Each row below holds a small network's activations on one input, seen along a few directions.
Each table varies a few parts of the input and shows all the possible inputs, shuffled.
A made-up example of a description, with smaller parts first: one of 6 places along a line, together with either a single point or (one of 2 separate values, together with one of 5 places around a ring) or one of 11 places along a line.
Shared parts are said once, and a part with two or three values counts as separate values.
In the rows, 100 means zero.

Table:
x1: [93, 96, 114, 94, 119, 105, 82, 118, 89, 83, 79]
x2: [42, 84, 48, 98, 87, 105, 96, 11, 118, 168, 141]
x3: [28, 60, 57, 75, 95, 101, 86, 22, 112, 165, 129]
x4: [127, 102, 110, 113, 84, 120, 119, 98, 100, 91, 103]
x5: [147, 99, 90, 111, 92, 132, 107, 88, 96, 86, 102]
x6: [18, 75, 58, 80, 112, 84, 59, 26, 97, 158, 123]
x7: [96, 89, 126, 83, 84, 102, 123, 114, 90, 82, 100]
x8: [120, 113, 95, 105, 127, 95, 84, 117, 101, 95, 83]
x9: [91, 120, 111, 103, 107, 75, 104, 129, 94, 93, 88]
x10: [108, 111, 114, 105, 109, 81, 92, 127, 98, 102, 88]
x11: [133, 77, 97, 86, 103, 128, 97, 99, 91, 80, 90]
x12: [102, 81, 120, 92, 92, 110, 118, 114, 95, 83, 93]
x13: [94, 95, 127, 90, 106, 98, 81, 120, 87, 88, 92]
x14: [80, 103, 127, 85, 105, 93, 95, 121, 86, 85, 90]
x15: [127, 110, 82, 106, 128, 101, 78, 117, 93, 92, 81]
x16: [104, 96, 108, 90, 126, 111, 75, 109, 94, 80, 80]
x17: [91, 116, 120, 111, 110, 69, 104, 130, 96, 97, 100]
x18: [107, 125, 104, 106, 80, 85, 120, 121, 108, 93, 102]
x19: [94, 84, 132, 91, 90, 96, 129, 113, 98, 86, 104]
x20: [113, 112, 105, 106, 117, 89, 89, 124, 98, 102, 82]
x21: [109, 82, 113, 93, 97, 117, 111, 111, 94, 82, 88]
x22: [107, 104, 125, 114, 80, 98, 138, 103, 105, 90, 116]
x23: [116, 101, 113, 115, 81, 111, 126, 103, 103, 86, 103]
x24: [119, 117, 102, 112, 84, 90, 109, 119, 112, 96, 99]
x25: [119, 80, 105, 88, 107, 122, 108, 101, 101, 78, 86]
x26: [132, 119, 83, 111, 102, 105, 102, 111, 113, 90, 97]
x27: [42, 99, 38, 100, 89, 83, 79, 29, 121, 175, 139]
x28: [81, 98, 136, 93, 107, 85, 95, 122, 90, 87, 101]
x29: [113, 94, 96, 90, 125, 119, 66, 110, 83, 79, 83]
x30: [138, 101, 102, 108, 93, 125, 116, 88, 106, 87, 102]
x31: [126, 118, 95, 113, 90, 96, 103, 117, 109, 95, 97]
x32: [109, 110, 120, 107, 72, 105, 131, 102, 98, 87, 109]
x33: [140, 117, 72, 113, 101, 112, 93, 110, 103, 88, 97]
x34: [105, 120, 110, 114, 86, 78, 123, 123, 112, 96, 112]
x35: [31, 91, 46, 98, 113, 72, 63, 33, 109, 174, 120]
What is each input in this table made of? -> one of 5 places around a ring, together with either a single point or one of 6 places along a line
Changing only the place on the ring of 5 turns x7 into x18. The same change can be made to x12. Which row results? -> x24
Start at x11 and move only the place on the ring of 5, one step at a time. The first step leads to x5. Which rows follow, in order? -> x33, x15, x29
Change only the place on the line of 6 in x16. List by row number the other rows that result. -> x1, x13, x14, x28, x29
Change only the place on the ring of 5 in x4. List by row number the other rows that result. -> x1, x20, x21, x31

Table:
x36: [58, 109, 87, 93, 109, 91, 50, 91, 90, 118, 100]
x37: [95, 101, 78, 122, 90, 117, 99, 57, 112, 123, 123]
x38: [152, 132, 137, 114, 73, 95, 146, 167, 90, 56, 88]
x39: [140, 100, 154, 87, 115, 117, 90, 163, 82, 41, 67]
x40: [74, 78, 83, 89, 77, 90, 117, 69, 114, 138, 130]
x41: [59, 87, 78, 84, 118, 80, 67, 74, 106, 115, 85]
x42: [46, 85, 93, 89, 106, 79, 101, 80, 105, 132, 103]
x43: [174, 130, 115, 132, 90, 109, 134, 156, 106, 51, 80]
x44: [166, 102, 128, 100, 112, 132, 103, 143, 87, 36, 75]
x45: [96, 103, 73, 105, 112, 108, 61, 64, 102, 114, 110]
x46: [51, 75, 88, 89, 104, 78, 100, 86, 91, 141, 107]
x47: [84, 87, 66, 103, 93, 114, 113, 60, 124, 132, 113]
x48: [145, 125, 138, 101, 118, 87, 90, 182, 91, 51, 66]
x49: [88, 86, 53, 94, 87, 108, 111, 61, 125, 125, 128]
x50: [68, 78, 78, 76, 119, 89, 70, 88, 90, 143, 94]
x51: [147, 101, 158, 108, 77, 119, 146, 143, 84, 38, 95]
x52: [44, 106, 99, 107, 99, 81, 84, 88, 93, 120, 119]
x53: [91, 77, 55, 84, 114, 110, 79, 74, 95, 135, 98]
x54: [169, 133, 108, 108, 114, 113, 105, 169, 86, 60, 61]
x55: [126, 100, 169, 101, 104, 111, 123, 157, 79, 39, 81]
x56: [46, 97, 93, 97, 108, 76, 99, 77, 92, 121, 115]
x57: [79, 102, 97, 102, 77, 90, 116, 55, 116, 123, 132]
x58: [169, 101, 132, 121, 89, 134, 133, 134, 102, 34, 88]
x59: [67, 107, 93, 104, 71, 95, 108, 69, 101, 117, 130]
x60: [76, 83, 92, 103, 74, 75, 107, 58, 128, 121, 126]
x61: [99, 101, 70, 94, 113, 111, 76, 61, 98, 130, 99]
x62: [84, 85, 63, 89, 114, 110, 79, 65, 105, 127, 94]
x63: [77, 103, 95, 85, 123, 88, 68, 76, 93, 139, 96]
x64: [130, 130, 151, 105, 102, 86, 120, 182, 89, 56, 73]
x65: [99, 99, 76, 116, 96, 108, 103, 51, 128, 119, 123]
Changing only one part turns x51 into x55. The same change can be made to x57. Which row results? -> x56
What is each input in this table made of? -> one of 5 places around a ring, together with either one of 2 separate values or one of 4 places along a line
Start at x40 and move only the place on the line of 4, one step at a time. The first step leads to x60. Which rows follow, in order? -> x57, x59
Change only the choice among 2 separate values in x48. List by row number the other rows that result. -> x39
List by row number the other rows that have the place on the ring of 5 in common with x49. -> x37, x43, x47, x58, x65

Table:
x66: [121, 97, 160, 88, 103, 102, 112, 166, 81, 46, 69]
x67: [129, 107, 53, 129, 64, 124, 148, 57, 132, 117, 130]
x68: [24, 59, 84, 73, 89, 97, 94, 26, 102, 149, 130]
x69: [91, 104, 90, 120, 49, 99, 168, 67, 126, 122, 139]
x70: [113, 97, 107, 86, 152, 97, 46, 129, 80, 88, 61]
x71: [158, 98, 126, 92, 119, 127, 92, 154, 83, 43, 59]
x72: [80, 95, 139, 78, 136, 71, 64, 143, 77, 84, 73]
x73: [61, 59, 50, 82, 102, 123, 75, 14, 105, 149, 121]
x74: [38, 116, 88, 94, 119, 46, 56, 100, 100, 143, 104]
x75: [138, 124, 143, 125, 59, 110, 162, 135, 102, 61, 115]
x76: [73, 117, 57, 102, 134, 71, 42, 86, 102, 139, 93]
x77: [174, 126, 103, 132, 75, 133, 143, 122, 110, 59, 106]
Changing only one part turns x73 into x77. The same change can be made to x68. Which row results? -> x75
What is each input in this table made of? -> one of 2 separate values, together with one of 6 places around a ring
Change only the choice among 2 separate values in x71. List by row number the other rows that result. -> x66

Table:
x78: [107, 98, 57, 117, 107, 125, 86, 42, 114, 106, 116]
x79: [68, 72, 106, 78, 121, 101, 63, 92, 91, 104, 72]
x80: [89, 118, 92, 122, 58, 78, 127, 89, 115, 112, 131]
x81: [160, 99, 139, 98, 114, 100, 109, 177, 90, 40, 53]
x82: [74, 70, 111, 105, 65, 103, 137, 88, 113, 127, 117]
x83: [56, 84, 132, 77, 110, 74, 103, 119, 91, 108, 89]
x84: [98, 135, 98, 102, 124, 88, 55, 107, 96, 103, 95]
x85: [77, 128, 129, 105, 104, 63, 81, 122, 97, 103, 106]
x86: [83, 72, 80, 79, 83, 122, 108, 55, 100, 117, 116]
x87: [96, 96, 81, 101, 151, 108, 48, 93, 95, 105, 76]
x88: [180, 114, 127, 113, 76, 146, 156, 136, 86, 55, 105]
x89: [114, 114, 48, 103, 89, 92, 125, 81, 112, 120, 123]
Changing only one part turns x84 into x89. The same change can be made to x79. Which row results? -> x86
What is each input in this table made of? -> one of 2 separate values, together with either a single point or one of 5 places around a ring
Change only the choice among 2 separate values in x78. List by row number the other rows that result. -> x87

Table:
x90: [93, 95, 97, 89, 118, 79, 64, 104, 85, 103, 87]
x91: [96, 89, 96, 83, 102, 102, 93, 82, 114, 107, 99]
x92: [89, 107, 93, 113, 106, 79, 101, 95, 98, 116, 102]
x93: [81, 89, 97, 87, 114, 84, 72, 108, 88, 107, 71]
x94: [98, 89, 88, 97, 74, 93, 121, 79, 112, 115, 120]
x95: [92, 96, 86, 106, 100, 119, 107, 72, 101, 106, 126]
x96: [70, 99, 114, 89, 109, 98, 86, 105, 89, 105, 112]
x97: [83, 99, 99, 94, 91, 90, 110, 85, 110, 104, 106]
x98: [165, 127, 144, 125, 94, 106, 137, 167, 89, 46, 82]
x99: [93, 101, 73, 107, 74, 126, 117, 67, 111, 117, 118]
x100: [171, 116, 146, 112, 101, 116, 122, 165, 86, 39, 75]
x101: [90, 99, 82, 122, 92, 120, 111, 73, 102, 117, 109]
x102: [87, 104, 90, 91, 114, 97, 78, 100, 104, 111, 95]
x103: [91, 91, 96, 83, 110, 91, 81, 97, 110, 106, 98]
What is each input in this table made of? -> one of 2 separate values, together with either a single point or one of 6 places along a line

Table:
x104: [103, 104, 47, 108, 93, 105, 95, 68, 123, 124, 104]
x105: [52, 82, 96, 77, 110, 77, 86, 78, 99, 125, 103]
x106: [100, 138, 129, 98, 110, 45, 99, 176, 86, 83, 84]
x107: [102, 142, 145, 100, 103, 51, 87, 165, 80, 80, 91]
x108: [157, 78, 117, 78, 134, 129, 78, 137, 78, 38, 57]
x109: [97, 108, 60, 109, 98, 112, 88, 66, 109, 123, 112]
x110: [83, 102, 81, 104, 102, 104, 81, 64, 106, 127, 108]
x111: [84, 93, 65, 98, 105, 96, 91, 72, 110, 128, 106]
x112: [91, 98, 58, 106, 103, 96, 96, 68, 116, 129, 100]
x113: [101, 91, 163, 74, 128, 101, 67, 156, 74, 56, 64]
x114: [82, 73, 140, 92, 25, 116, 197, 85, 113, 89, 134]
x115: [59, 92, 98, 89, 107, 91, 81, 74, 89, 123, 114]
x116: [81, 80, 151, 97, 23, 122, 185, 82, 106, 87, 142]
x117: [100, 100, 46, 102, 101, 103, 97, 73, 119, 126, 108]
x118: [61, 86, 87, 81, 109, 83, 88, 79, 99, 129, 108]
x119: [167, 115, 134, 127, 84, 125, 148, 131, 99, 52, 104]
x120: [100, 113, 60, 112, 91, 114, 84, 60, 117, 120, 111]
x121: [194, 103, 70, 113, 105, 143, 108, 116, 103, 73, 91]
x122: [183, 108, 82, 123, 100, 157, 97, 109, 97, 68, 88]
x123: [100, 86, 143, 72, 138, 96, 80, 169, 76, 56, 59]
x124: [175, 110, 125, 124, 81, 112, 153, 139, 110, 61, 91]
x125: [117, 153, 132, 143, 89, 81, 134, 154, 100, 74, 104]
x126: [69, 88, 92, 95, 107, 97, 79, 73, 95, 125, 118]
x127: [77, 83, 76, 98, 103, 92, 88, 77, 109, 134, 100]
x128: [53, 82, 96, 84, 113, 78, 91, 82, 101, 130, 103]
x129: [50, 89, 108, 84, 109, 85, 78, 73, 89, 120, 108]
x130: [52, 89, 108, 90, 111, 87, 83, 76, 94, 126, 110]
x131: [72, 85, 83, 90, 105, 89, 88, 76, 106, 134, 102]
x132: [127, 143, 126, 136, 79, 63, 131, 160, 115, 78, 102]
x133: [149, 89, 125, 80, 133, 142, 70, 130, 75, 32, 59]
x134: [88, 106, 70, 112, 100, 105, 88, 61, 107, 123, 106]
x135: [74, 88, 86, 106, 101, 100, 81, 72, 100, 126, 109]
Changing only one part turns x105 into x129. The same change can be made to x127. Which row results? -> x135
What is each input in this table made of? -> one of 2 separate values, together with either a single point or one of 6 places around a ring or one of 9 places along a line
Change only the place on the ring of 6 in x106. List by row number the other rows that result. -> x108, x121, x123, x124, x132

Table:
x136: [111, 98, 114, 85, 128, 96, 76, 123, 91, 80, 88]
x137: [83, 93, 63, 100, 116, 104, 89, 64, 98, 130, 102]
x138: [103, 102, 128, 106, 111, 93, 102, 128, 90, 89, 82]
x139: [71, 92, 90, 105, 69, 94, 117, 74, 116, 126, 111]
x140: [106, 111, 124, 95, 112, 93, 84, 125, 88, 84, 91]
x141: [109, 106, 101, 92, 122, 99, 66, 129, 86, 86, 70]
x142: [94, 109, 129, 98, 88, 93, 98, 133, 101, 82, 87]
x143: [83, 90, 71, 87, 110, 101, 91, 62, 106, 123, 125]
x144: [82, 89, 83, 95, 93, 105, 97, 58, 99, 124, 116]
x145: [180, 112, 115, 133, 64, 136, 163, 126, 113, 47, 106]
x146: [77, 98, 80, 103, 87, 88, 116, 77, 112, 129, 122]
What is each input in this table made of? -> either a single point or (one of 2 separate values, together with one of 5 places along a line)
Change only the choice among 2 separate values in x138. List by row number the other rows that result. -> x146
